These are the activations of a small neural network, seen along a few directions. Each row is one input.
Each table varies a few parts of the input and shows all the possible inputs, shuffled.
Descriptions start from the smaller parts, as in this example, which fits no table here: one of 8 places around a ring, together with either a single point or one of 11 places along a line or (one of 2 separate values, together with one of 6 places along a line).
Shared parts are said once, and a part with two or three values counts as separate values.

Rows:
x1: [ 49  32   8 -10 -23   3   9  67 -47  14  36  -9  -6  21  -9  38 -10   0
   2]
x2: [ 18   9  13 -11  -6   2  42  25 -12  27  14 -19  35 -19  42  13  33  -7
   3]
x3: [-34  16  21 -31  23   2 -46 -36  36  14 -35 -38 -31  15  -4  13  22   2
 -13]
x4: [ 48  -6  -5  15  26 -11  14  44 -54  -1  10   1 -20   2  33 -10 -20  31
   4]
x5: [ 12 -43 -28  32 -37  15  29  -3  -6 -17 -28  38  59 -43   2 -24 -33 -15
   2]
x6: [ -6   5  46 -24  20  12  -4  18  27  13   7 -46 -27   0  -3 -17  39   0
  -9]
x7: [-23   8  34 -26 -11  23 -50 -10  31  12  32  -4  23  21 -37  15  31 -16
  -3]
x8: [ 17 -12  10  41 -27  23  75   4 -11  17 -13   5  12 -32  18 -40 -42 -13
  16]
x9: [-22 -29  36  27   5  27  49  -5  24   6 -23 -10 -47   3 -20 -54 -34 -11
  -5]
x10: [-41 -38   8  39  -3  26  10 -23  52  -9 -27  27  -8  18 -20 -44 -27   0
   3]
x11: [-18  24  52 -34 -10  35  -7  29  12  15  29 -45 -20  13 -23   2  25 -23
 -12]
x12: [  7 -19 -42  -3 -15 -51 -41 -11  -6   4  28  28  39 -15 -10  24  30  22
   3]
x13: [ 17 -25 -41  53 -15  -7  16 -11 -20 -21 -12  63 -54   8  -5  -6 -38  -3
  37]
x14: [ 10  32  18 -10 -31  23  36  37 -23  24  33 -22  43  -5  17  29  24 -27
   0]
x15: [-47   9   2   0  51   5 -32 -39  24   1 -46 -34 -38  17   1 -17   6  11
 -22]
x16: [-12  -9  20 -14  20   1 -45 -15  48   9  10 -14  14  12 -16  -4  42   4
   3]
x17: [ 14   2   7  11  17   6  41  18 -27  19   6  -7  28 -28  54 -21   9  -1
  -8]
x18: [ -2   1 -29  -4 -43 -30 -46  -8 -21   8  51  33  46  -4 -30  43  18   6
 -13]
x19: [ -5 -26 -61  14   8 -42 -37 -11 -20  -6  16  38  28 -22  -1 -13  11  27
   8]
x20: [ 23 -25 -29 -20  -6 -14   2   3  -2   4  12   1  75 -37   9  30  32 -11
  -8]
x21: [ 17 -35 -41  -4  16  -8   1   3 -15  -1   2  16  67 -43  26  -8   6 -10
 -12]
x22: [ 34  39 -31  -8 -31 -17 -29  15 -27   4  38  29 -12  32 -19  36   6  -8
  -3]
x23: [-47  38  30 -47  -5  28 -52 -28  19  19 -13 -31 -26  19 -27  36   6 -16
 -17]
x24: [ 30   3 -56  15  21 -21 -18  -1 -33 -17   9  37 -33  13  18  -8   6  28
  13]
x25: [-26 -13  -2  13  50  11 -32 -18  38  -4   0  -6   5   6  -9 -32  23  18
  -8]
x26: [-21  32  24 -11  39 -10  11 -24  19 -35 -30 -23 -26   6  31  -4 -22  11
 -12]
x27: [-16   1  30   4  50  19   6  10  14   3  -4 -35 -33  -8   4 -42  20  12
 -22]
x28: [ 42  15 -43  -9  -3 -33 -23   4 -14  -2  18  28 -20  20   6  20  21  18
  14]
x29: [ 54   8   1 -11   4 -16  15  55 -34  12  16  -6 -14   7  17  23   2  27
  10]
x30: [-12  43  30 -45  12 -14   0 -15  36 -23 -22 -34 -20   8  21  25  -6  -1
   4]
x31: [-17 -41 -40  55 -34 -22 -11  -9 -14 -24 -17  68  18 -22 -19 -17 -22   4
  25]
x32: [-25   0  32   7   0  -1  60 -44  19 -35 -54   3 -41  16 -10 -21 -60  -9
   7]
x33: [-58 -22  14  24   9  15  17 -54  23  -6 -69  -4 -51  32 -30 -31 -35  -8
  -3]
x34: [-23  66  37 -59 -16  10  -6  -6  19 -19  -2 -31 -13  15  -2  42 -21 -23
   3]
x35: [ 14  -8 -21 -20 -37  10  -1   9 -16  -3  34  -3  84 -20  -9  47  24 -23
 -17]
x36: [ 46 -32  -1  52 -19   0  47  28 -39  -3  -5   7 -37  -2   3 -22 -67   4
  30]
What is each input in this table made of?
> one of 4 places along a line, together with either one of 4 separate values or one of 5 places around a ring
The inputs of x18 and x31 match in every part but the place on the line of 4. If x14 is changed in the same way as x18 into x31, which row does it become?
> x8
Start at x10 and move only the place on the line of 4, one step at a time. The first step leads to x25. Which rows follow, in order?
> x16, x7
Start at x28 and move only the place on the ring of 5, one step at a time. The first step leads to x12. Which rows follow, in order?
> x20, x2, x29
